A small network was trained on invented records. Each row is its activation on one of them, seen along a few directions.
After each row come some of the record's fields: BINU, PAGAR, RURO, RATOD, MELO, TIFIM, KUP.
A field that a record lacks is written none.
Other fields move the rows too, some of them a lot.
In the rows, zero is written as 500.
Strong random noise was added to every row along 7 fixed directions; ignore it. To show where, here is one row again and again, with new noise each time:
527; 687; 400; 487; 438; 606; 567; 465; 626; 538; 620; 543; 602; 485; 592; 507; 602; 332; 653; 469; 537; 538; 599; 235; 591; 512; 393
297; 354; 452; 526; 812; 571; 620; 361; 534; 647; 545; 446; 416; 642; 554; 539; 447; 498; 599; 265; 585; 696; 584; 586; 406; 494; 570
634; 773; 465; 403; 176; 558; 610; 568; 510; 483; 510; 469; 639; 325; 539; 517; 549; 368; 664; 570; 405; 440; 505; 342; 707; 455; 382
527; 490; 522; 553; 403; 730; 352; 382; 602; 531; 567; 561; 274; 603; 536; 540; 500; 429; 532; 440; 730; 436; 408; 429; 325; 459; 435
414; 681; 264; 410; 458; 588; 483; 426; 642; 507; 796; 528; 317; 377; 489; 409; 643; 202; 543; 529; 673; 478; 720; 371; 699; 632; 324
420; 441; 541; 605; 658; 582; 593; 428; 489; 586; 465; 475; 590; 601; 606; 576; 430; 508; 589; 376; 429; 648; 562; 494; 423; 488; 540
279; 366; 398; 311; 827; 327; 743; 473; 414; 675; 592; 382; 370; 508; 448; 437; 478; 482; 565; 364; 499; 676; 572; 696; 580; 516; 607
522; 468; 476; 446; 400; 532; 365; 571; 383; 471; 559; 486; 271; 434; 341; 536; 495; 410; 389; 634; 506; 459; 463; 706; 382; 463; 499
540; 575; 549; 493; 367; 575; 550; 472; 492; 534; 488; 480; 499; 467; 572; 516; 463; 455; 590; 493; 477; 470; 465; 443; 552; 484; 451

524; 545; 580; 546; 254; 668; 438; 416; 482; 447; 433; 456; 336; 415; 569; 545; 401; 507; 508; 511; 624; 324; 387; 568; 510; 485; 445 | BINU=bobe, PAGAR=budef, RURO=kor, RATOD=none, MELO=ritar, TIFIM=none, KUP=none
478; 397; 630; 569; 570; 420; 342; 451; 458; 450; 585; 585; 476; 560; 606; 345; 449; 525; 350; 654; 454; 415; 505; 413; 544; 682; 458 | BINU=bofeb, PAGAR=vab, RURO=bepak, RATOD=none, MELO=zag, TIFIM=none, KUP=none
518; 538; 543; 566; 437; 424; 455; 569; 394; 438; 461; 500; 537; 383; 441; 481; 470; 485; 384; 627; 371; 509; 606; 587; 570; 551; 475 | BINU=zon, PAGAR=budef, RURO=kor, RATOD=gudes, MELO=ritar, TIFIM=none, KUP=fini
538; 441; 728; 503; 403; 348; 453; 518; 394; 493; 430; 504; 413; 471; 567; 384; 394; 622; 273; 626; 407; 334; 412; 583; 644; 649; 501 | BINU=ferik, PAGAR=budef, RURO=kor, RATOD=none, MELO=ritar, TIFIM=votuk, KUP=none
464; 522; 479; 628; 485; 691; 438; 311; 610; 491; 527; 526; 489; 487; 551; 503; 405; 495; 587; 376; 562; 494; 580; 481; 439; 490; 441 | BINU=bobe, PAGAR=budef, RURO=kor, RATOD=gudes, MELO=ritar, TIFIM=none, KUP=fini
473; 513; 451; 540; 491; 522; 370; 608; 424; 380; 445; 432; 631; 468; 451; 577; 532; 512; 349; 569; 444; 549; 616; 660; 483; 497; 489 | BINU=ferik, PAGAR=budef, RURO=bepak, RATOD=none, MELO=zag, TIFIM=none, KUP=none
445; 395; 714; 655; 532; 502; 613; 361; 418; 580; 443; 501; 438; 545; 721; 450; 330; 563; 520; 496; 438; 405; 385; 420; 550; 617; 541 | BINU=bobe, PAGAR=budef, RURO=kor, RATOD=none, MELO=ritar, TIFIM=none, KUP=none
466; 434; 679; 536; 508; 311; 745; 401; 444; 591; 345; 407; 658; 444; 753; 395; 304; 622; 603; 407; 202; 472; 516; 448; 799; 602; 496 | BINU=bofeb, PAGAR=vab, RURO=bepak, RATOD=gudes, MELO=zag, TIFIM=none, KUP=fini
498; 556; 422; 565; 602; 514; 428; 423; 461; 425; 684; 568; 578; 491; 539; 372; 532; 414; 482; 618; 492; 493; 560; 381; 501; 609; 449 | BINU=bobe, PAGAR=budef, RURO=bepak, RATOD=gudes, MELO=zag, TIFIM=none, KUP=fini
622; 726; 290; 406; 416; 553; 521; 649; 610; 439; 537; 555; 810; 475; 439; 589; 731; 421; 631; 474; 517; 649; 559; 282; 436; 346; 434 | BINU=bofeb, PAGAR=budef, RURO=bepak, RATOD=resuf, MELO=ritar, TIFIM=none, KUP=fini
584; 562; 477; 473; 308; 628; 521; 572; 495; 529; 466; 472; 348; 471; 486; 582; 530; 471; 554; 555; 559; 437; 361; 563; 478; 395; 486 | BINU=tuk, PAGAR=budef, RURO=kor, RATOD=gudes, MELO=ritar, TIFIM=nuni, KUP=fini
440; 473; 431; 467; 749; 451; 543; 575; 331; 511; 528; 450; 555; 473; 444; 503; 527; 509; 470; 572; 389; 631; 584; 628; 446; 507; 607 | BINU=bobe, PAGAR=vab, RURO=kor, RATOD=gudes, MELO=ritar, TIFIM=votuk, KUP=fini
733; 552; 643; 511; 455; 425; 496; 559; 497; 456; 457; 586; 777; 535; 543; 471; 481; 597; 528; 571; 351; 450; 454; 276; 499; 467; 487 | BINU=ferik, PAGAR=vab, RURO=kor, RATOD=gudes, MELO=ritar, TIFIM=none, KUP=fini
458; 595; 496; 515; 324; 669; 594; 384; 573; 510; 473; 357; 420; 361; 614; 539; 409; 450; 629; 358; 553; 473; 577; 545; 680; 538; 389 | BINU=bofeb, PAGAR=budef, RURO=kor, RATOD=none, MELO=ritar, TIFIM=nuni, KUP=none
427; 471; 492; 570; 659; 316; 527; 658; 342; 468; 537; 465; 548; 456; 450; 539; 511; 433; 366; 663; 296; 567; 556; 626; 516; 605; 564 | BINU=zon, PAGAR=budef, RURO=bepak, RATOD=none, MELO=zag, TIFIM=nuni, KUP=none
549; 427; 610; 493; 504; 378; 430; 556; 446; 513; 495; 568; 500; 578; 511; 452; 502; 558; 356; 627; 486; 437; 443; 450; 446; 543; 528 | BINU=bofeb, PAGAR=budef, RURO=kor, RATOD=none, MELO=ritar, TIFIM=none, KUP=none
401; 541; 330; 602; 563; 667; 510; 491; 596; 495; 547; 507; 495; 485; 489; 580; 558; 379; 591; 426; 566; 587; 656; 439; 495; 510; 448 | BINU=zati, PAGAR=vab, RURO=bepak, RATOD=gudes, MELO=ritar, TIFIM=none, KUP=fini
447; 588; 309; 422; 473; 507; 478; 606; 406; 422; 585; 439; 494; 382; 392; 567; 618; 425; 443; 648; 476; 559; 556; 674; 543; 491; 507 | BINU=tuk, PAGAR=budef, RURO=bepak, RATOD=none, MELO=zag, TIFIM=votuk, KUP=none
488; 592; 453; 558; 473; 550; 544; 564; 569; 495; 413; 457; 708; 498; 616; 601; 532; 487; 505; 455; 434; 570; 640; 425; 593; 492; 501 | BINU=tuk, PAGAR=vab, RURO=kor, RATOD=none, MELO=zag, TIFIM=none, KUP=none
582; 526; 521; 389; 326; 565; 638; 515; 605; 557; 373; 455; 516; 546; 486; 609; 511; 570; 681; 305; 628; 488; 323; 470; 452; 286; 538 | BINU=ferik, PAGAR=budef, RURO=kor, RATOD=none, MELO=ritar, TIFIM=none, KUP=none
463; 444; 493; 656; 512; 628; 359; 470; 619; 458; 496; 516; 480; 540; 535; 554; 490; 453; 412; 475; 514; 515; 639; 499; 405; 542; 472 | BINU=bofeb, PAGAR=vab, RURO=kor, RATOD=none, MELO=zag, TIFIM=none, KUP=none
537; 575; 518; 430; 240; 593; 474; 474; 491; 438; 431; 391; 386; 406; 548; 476; 431; 588; 548; 453; 602; 375; 399; 593; 653; 452; 422 | BINU=bofeb, PAGAR=vab, RURO=bepak, RATOD=gudes, MELO=zag, TIFIM=none, KUP=fini
540; 485; 684; 583; 343; 552; 645; 544; 363; 487; 186; 355; 753; 454; 586; 656; 300; 708; 598; 433; 282; 536; 435; 706; 504; 383; 586 | BINU=tuk, PAGAR=budef, RURO=kor, RATOD=none, MELO=ritar, TIFIM=none, KUP=none
481; 388; 510; 481; 531; 518; 523; 500; 502; 537; 498; 512; 392; 572; 442; 547; 503; 505; 491; 455; 567; 535; 419; 545; 361; 422; 575 | BINU=bofeb, PAGAR=budef, RURO=kor, RATOD=none, MELO=ritar, TIFIM=none, KUP=none
500; 495; 381; 416; 621; 310; 486; 585; 487; 468; 560; 480; 710; 434; 399; 450; 533; 520; 454; 548; 291; 617; 686; 527; 565; 496; 517 | BINU=bofeb, PAGAR=vab, RURO=bepak, RATOD=gudes, MELO=zag, TIFIM=none, KUP=fini
479; 492; 466; 435; 553; 321; 664; 570; 450; 558; 508; 515; 485; 472; 498; 518; 545; 406; 502; 567; 417; 512; 504; 443; 550; 516; 559 | BINU=bobe, PAGAR=budef, RURO=kor, RATOD=none, MELO=ritar, TIFIM=none, KUP=none
459; 288; 565; 645; 639; 501; 348; 511; 388; 478; 499; 502; 363; 623; 427; 571; 441; 532; 316; 539; 472; 532; 475; 671; 224; 485; 599 | BINU=ferik, PAGAR=budef, RURO=kor, RATOD=none, MELO=zag, TIFIM=none, KUP=none
346; 370; 426; 570; 732; 635; 544; 373; 460; 528; 559; 494; 410; 603; 484; 512; 440; 527; 589; 319; 621; 609; 499; 652; 306; 472; 571 | BINU=bobe, PAGAR=budef, RURO=bepak, RATOD=gudes, MELO=ritar, TIFIM=none, KUP=mamaz
285; 534; 249; 549; 622; 543; 539; 438; 600; 470; 687; 478; 394; 384; 506; 486; 591; 219; 451; 518; 546; 582; 845; 546; 674; 656; 425 | BINU=tuk, PAGAR=budef, RURO=kor, RATOD=none, MELO=zag, TIFIM=none, KUP=none
499; 473; 554; 627; 520; 539; 405; 467; 601; 564; 446; 548; 382; 558; 608; 518; 504; 425; 398; 441; 583; 484; 539; 417; 515; 589; 450 | BINU=zon, PAGAR=budef, RURO=kor, RATOD=gudes, MELO=ritar, TIFIM=nuni, KUP=fini
470; 576; 432; 660; 320; 811; 347; 394; 632; 426; 475; 489; 349; 385; 443; 598; 447; 330; 513; 495; 537; 480; 675; 544; 546; 499; 347 | BINU=zati, PAGAR=vab, RURO=kor, RATOD=gudes, MELO=zag, TIFIM=nuni, KUP=fini
501; 641; 447; 623; 481; 559; 558; 440; 541; 493; 641; 579; 629; 457; 614; 482; 549; 322; 565; 577; 413; 513; 653; 226; 594; 598; 415 | BINU=tuk, PAGAR=budef, RURO=kor, RATOD=none, MELO=ritar, TIFIM=none, KUP=none
625; 486; 661; 360; 478; 308; 495; 623; 428; 467; 356; 477; 633; 550; 512; 442; 493; 737; 460; 502; 466; 512; 352; 493; 535; 466; 575 | BINU=ferik, PAGAR=vab, RURO=bepak, RATOD=gudes, MELO=zag, TIFIM=votuk, KUP=fini
396; 554; 421; 588; 479; 590; 543; 574; 454; 448; 400; 392; 626; 495; 547; 639; 484; 504; 494; 468; 430; 603; 644; 667; 536; 479; 535 | BINU=tuk, PAGAR=budef, RURO=kor, RATOD=none, MELO=zag, TIFIM=none, KUP=none
639; 422; 623; 615; 463; 661; 397; 478; 481; 492; 388; 571; 552; 614; 485; 586; 464; 561; 554; 494; 473; 447; 278; 457; 213; 373; 565 | BINU=zati, PAGAR=vab, RURO=bepak, RATOD=gudes, MELO=ritar, TIFIM=votuk, KUP=fini
461; 491; 306; 361; 499; 452; 404; 635; 463; 466; 582; 399; 330; 380; 251; 531; 568; 455; 364; 596; 523; 537; 621; 783; 466; 465; 473 | BINU=bofeb, PAGAR=budef, RURO=kor, RATOD=gudes, MELO=ritar, TIFIM=nuni, KUP=fini
358; 403; 356; 347; 853; 439; 635; 450; 515; 616; 609; 492; 372; 654; 476; 420; 624; 526; 576; 370; 693; 602; 439; 471; 382; 485; 630 | BINU=bobe, PAGAR=vab, RURO=bepak, RATOD=gudes, MELO=ritar, TIFIM=votuk, KUP=fini
412; 404; 569; 548; 736; 474; 556; 499; 469; 540; 473; 499; 530; 644; 643; 506; 476; 625; 430; 440; 492; 576; 454; 531; 460; 527; 556 | BINU=bofeb, PAGAR=budef, RURO=bepak, RATOD=gudes, MELO=ritar, TIFIM=nuni, KUP=fini
511; 501; 433; 551; 451; 612; 377; 407; 622; 468; 520; 564; 446; 499; 448; 514; 499; 426; 557; 435; 620; 513; 551; 452; 452; 489; 436 | BINU=zati, PAGAR=vab, RURO=bepak, RATOD=gudes, MELO=zag, TIFIM=none, KUP=fini
556; 585; 543; 471; 230; 648; 532; 362; 584; 522; 466; 485; 339; 497; 557; 466; 469; 574; 609; 438; 675; 365; 264; 433; 497; 445; 459 | BINU=tuk, PAGAR=budef, RURO=kor, RATOD=gudes, MELO=ritar, TIFIM=votuk, KUP=fini

Which values does each new row have?
591; 574; 559; 358; 388; 478; 643; 429; 636; 601; 464; 506; 569; 527; 612; 408; 506; 572; 661; 448; 603; 434; 388; 275; 662; 465; 412 | BINU=bofeb, PAGAR=budef, RURO=kor, RATOD=gudes, MELO=ritar, TIFIM=nuni, KUP=fini
522; 630; 464; 455; 525; 482; 567; 498; 507; 498; 560; 566; 672; 483; 634; 384; 592; 507; 600; 519; 568; 494; 486; 283; 583; 536; 450 | BINU=bobe, PAGAR=budef, RURO=bepak, RATOD=gudes, MELO=ritar, TIFIM=none, KUP=fini
516; 541; 556; 651; 266; 862; 380; 301; 629; 475; 527; 574; 283; 498; 569; 574; 460; 428; 640; 431; 683; 340; 382; 381; 445; 508; 393 | BINU=zati, PAGAR=vab, RURO=bepak, RATOD=none, MELO=ritar, TIFIM=votuk, KUP=none
369; 460; 484; 573; 658; 498; 604; 515; 389; 492; 394; 443; 536; 479; 584; 559; 458; 549; 483; 465; 467; 618; 549; 613; 486; 515; 551 | BINU=bobe, PAGAR=budef, RURO=bepak, RATOD=gudes, MELO=ritar, TIFIM=none, KUP=fini
545; 515; 548; 367; 415; 481; 483; 511; 504; 511; 470; 470; 441; 530; 515; 476; 489; 619; 548; 492; 655; 430; 313; 549; 445; 376; 548 | BINU=tuk, PAGAR=budef, RURO=kor, RATOD=none, MELO=zag, TIFIM=none, KUP=none
547; 435; 629; 671; 492; 389; 388; 479; 540; 485; 435; 569; 577; 536; 598; 496; 388; 537; 326; 576; 252; 480; 639; 394; 553; 603; 475 | BINU=bofeb, PAGAR=vab, RURO=kor, RATOD=gudes, MELO=zag, TIFIM=none, KUP=fini
508; 384; 598; 699; 560; 664; 343; 422; 457; 404; 442; 525; 482; 577; 504; 570; 363; 575; 438; 432; 448; 487; 570; 672; 317; 476; 475 | BINU=ferik, PAGAR=vab, RURO=bepak, RATOD=gudes, MELO=ritar, TIFIM=none, KUP=fini
533; 464; 484; 515; 437; 511; 378; 626; 338; 437; 551; 528; 424; 471; 363; 537; 523; 468; 406; 693; 466; 436; 412; 621; 319; 477; 548 | BINU=bobe, PAGAR=budef, RURO=bepak, RATOD=none, MELO=ritar, TIFIM=none, KUP=none
358; 522; 468; 432; 583; 340; 660; 478; 629; 667; 485; 490; 382; 471; 623; 480; 483; 394; 519; 389; 486; 488; 611; 416; 822; 628; 495 | BINU=zati, PAGAR=vab, RURO=kor, RATOD=none, MELO=zag, TIFIM=nuni, KUP=none
519; 552; 524; 550; 428; 485; 573; 539; 403; 444; 488; 449; 607; 406; 581; 464; 473; 534; 516; 610; 386; 481; 515; 476; 642; 559; 429 | BINU=bofeb, PAGAR=budef, RURO=bepak, RATOD=gudes, MELO=ritar, TIFIM=none, KUP=fini
470; 592; 378; 489; 614; 500; 468; 462; 680; 494; 591; 549; 572; 616; 610; 483; 684; 448; 511; 419; 661; 547; 676; 194; 595; 582; 383 | BINU=ferik, PAGAR=vab, RURO=bepak, RATOD=gudes, MELO=zag, TIFIM=votuk, KUP=fini
559; 531; 481; 537; 504; 416; 506; 705; 337; 429; 460; 475; 691; 407; 356; 623; 583; 458; 371; 673; 198; 622; 599; 626; 440; 446; 567 | BINU=ferik, PAGAR=budef, RURO=kor, RATOD=none, MELO=ritar, TIFIM=votuk, KUP=none
310; 272; 534; 528; 779; 428; 440; 346; 590; 593; 646; 581; 207; 693; 622; 360; 498; 507; 382; 435; 727; 469; 513; 434; 479; 685; 516 | BINU=bofeb, PAGAR=vab, RURO=bepak, RATOD=none, MELO=zag, TIFIM=none, KUP=none
356; 331; 530; 545; 681; 385; 606; 490; 425; 573; 504; 488; 336; 507; 473; 511; 410; 448; 444; 511; 383; 545; 522; 595; 532; 566; 620 | BINU=zati, PAGAR=vab, RURO=kor, RATOD=none, MELO=zag, TIFIM=none, KUP=none
537; 549; 533; 594; 420; 538; 356; 533; 540; 369; 496; 558; 628; 467; 528; 506; 482; 426; 349; 638; 349; 514; 628; 457; 549; 607; 424 | BINU=bofeb, PAGAR=vab, RURO=bepak, RATOD=none, MELO=zag, TIFIM=nuni, KUP=none
387; 510; 524; 749; 412; 666; 454; 374; 571; 433; 474; 500; 401; 383; 607; 569; 385; 345; 438; 509; 431; 440; 746; 527; 648; 674; 402 | BINU=zati, PAGAR=vab, RURO=kor, RATOD=none, MELO=ritar, TIFIM=none, KUP=none
511; 675; 344; 512; 249; 833; 400; 319; 670; 448; 620; 526; 376; 438; 419; 512; 515; 358; 691; 384; 736; 448; 562; 406; 453; 412; 352 | BINU=bobe, PAGAR=budef, RURO=kor, RATOD=gudes, MELO=ritar, TIFIM=none, KUP=fini
417; 522; 478; 381; 556; 492; 666; 377; 573; 621; 530; 454; 434; 515; 594; 454; 485; 503; 665; 334; 662; 481; 454; 411; 582; 471; 513 | BINU=bobe, PAGAR=budef, RURO=kor, RATOD=none, MELO=ritar, TIFIM=none, KUP=none
591; 551; 557; 419; 310; 563; 369; 527; 544; 484; 473; 456; 324; 534; 407; 543; 470; 560; 529; 469; 734; 390; 267; 588; 386; 373; 514 | BINU=zon, PAGAR=budef, RURO=kor, RATOD=none, MELO=zag, TIFIM=nuni, KUP=none
714; 540; 735; 479; 293; 429; 440; 548; 418; 506; 466; 591; 530; 574; 676; 460; 518; 629; 478; 671; 504; 262; 137; 249; 467; 500; 475 | BINU=bofeb, PAGAR=budef, RURO=bepak, RATOD=none, MELO=ritar, TIFIM=votuk, KUP=none
